Each row below holds a small network's activations on one input, seen along a few directions.
Each table varies a few parts of the input and shows all the possible inputs, shuffled.
Descriptions start from the smaller parts, as in this example, which fits no table here: one of 4 places along a line, together with either a single point or (one of 2 separate values, together with one of 5 places around a ring) or one of 11 places along a line.
Shared parts are said once, and a part with two or three values counts as separate values.
In the rows, zero is written as 128.

Other details of the inputs shift rows strongly along two fixed directions, in all tables alike. That doesn't count.

Table:
row 1: [ 98 148 119 170 127 112 116 122 122 122 115]
row 2: [128 130 145  97 151 109 130 141 153  86 132]
row 3: [128 122 145  94 141 110 117 133 151  92 147]
row 4: [121 128 128 117 117 140 147 142 146 151 123]
row 5: [131 118 120 115 109 153 151 140 149 181 112]
row 6: [137 123 149  97 148 114 129 131 152  93 126]
row 7: [145 131 143  98 153 113 122 136 129  89 154]
row 8: [154 125 148 100 151 112 117 125 128  89 149]
row 9: [120 142 114 167 103 116 109 114 104 117 131]
row 10: [147 118 120 121 102 166 150 128 109 172 137]
row 11: [ 69 172  98 244  95  92  87  97  96  97  93]
row 12: [103 141 117 164 102 113 118 119 129 114 109]
row 13: [143 113 127 127 131 142 139 121 103 153 132]
row 14: [137 114 143  92 139 108 112 126 153 103 139]
row 15: [137 121 118 123 129 158 151 142 117 189 133]
row 16: [129 118 127 118 105 153 137 126 131 137 130]
row 17: [106 137 121 171 120 119 118 109 109 117 110]
row 18: [139 128 118 120 109 163 150 143 122 181 141]
row 19: [101 159 118 163 107 134 116 133 131 101 122]
row 20: [104 150 121 160 138 120 123 129 124 111 115]
row 21: [137 118 147 103 171 105 122 123 139  94 128]
row 22: [143 125 144 103 173 106 122 134 124  95 146]
row 23: [131 129 127 119 115 158 138 136 142 137 125]
row 24: [149 110 145 102 168  89 108 119 126 108 142]
row 25: [121 149 121 176 130 124 113 117 101 118 119]
row 26: [135 110 144 100 167  89 113 119 144 106 129]
row 27: [127 117 119 117 107 145 135 131 138 145 129]
row 28: [131 115 124 116 102 164 160 134 134 168 115]
row 29: [142 110 112 126 123 152 148 132 110 186 128]
row 30: [147 121 117 119 108 157 142 135 125 186 133]
Description of these inputs: one of 5 places around a ring, together with one of 6 places around a ring.
- The inputs of row 14 and row 5 match in every part but the place on the ring of 5. If row 16 is changed in the same way as row 14 into row 5, which row does it become? => row 28
- A walk changes only the place on the ring of 5. It starts at row 4 and steps to row 1. List the rest of the walk in order. => row 15, row 18, row 3

Table:
row 31: [105 151 118 164 131 115 107 136 133 127 120]
row 32: [143 111 148  81 165 137 148 138 146 128 127]
row 33: [150 121 121 101 130 151 136 140 127 167 151]
row 34: [114 145 120 156 119 128 114 120 101 113 135]
row 35: [120 136 109 155 118 148 148 134 106 167 120]
row 36: [129 116 129 111 144 132 135 127 146 128 114]
row 37: [137 129 160 120 179  69  99 112 118  42 135]
row 38: [139 120 130  91 125 158 157 150 137 148 141]
row 39: [150 118 120 104 143 138 147 143 130 173 140]
row 40: [102 148 116 172 107 130 123 121 132 151 106]
row 41: [126 114 133 124 138  92 118 112 123 107 125]
row 42: [149 120 136  80 139 130 134 151 153 127 152]
row 43: [121 147 119 175 104 154 127 120 100 136 121]
row 44: [150 111 133 104 121 147 136 130 129 166 142]
row 45: [117 144 115 176 106 124 103 106 107 104 120]
row 46: [136 105 119 117 104 159 144 126 121 174 132]
row 47: [ 96 132 120 157 117 112 116 116 133 118 108]
row 48: [144  98 142  72 128 127 142 136 154 121 142]
row 49: [122 142 119 144  85 153 136 137 132 162 119]
row 50: [131 131 150 112 147  79  95 113 144  31 138]
row 51: [133 124 132 134 145 102 113 117 120  97 119]
row 52: [113 157 119 163  95 158 140 130 120 132 114]
row 53: [ 91 152 118 179 126 118 117 125 120 110 114]
row 54: [156 102 146  82 155 112 135 133 138 141 138]
- The inputs of row 44 and row 46 match in every part but one. If row 49 is changed in the same way as row 44 into row 46, which row does it become? => row 48
- Describe the family of inputs behind these rows. => one of 4 separate values, together with one of 6 places around a ring
- Which other rows does row 31 become when the place on the ring of 6 takes its other values? List them by row number. => row 32, row 36, row 40, row 47, row 53
- Which other rows does row 32 become when the choice among 4 separate values takes its other values? List them by row number. => row 37, row 43, row 52
- Which other rows does row 50 become when the choice among 4 separate values takes its other values? List them by row number. => row 36, row 45, row 51
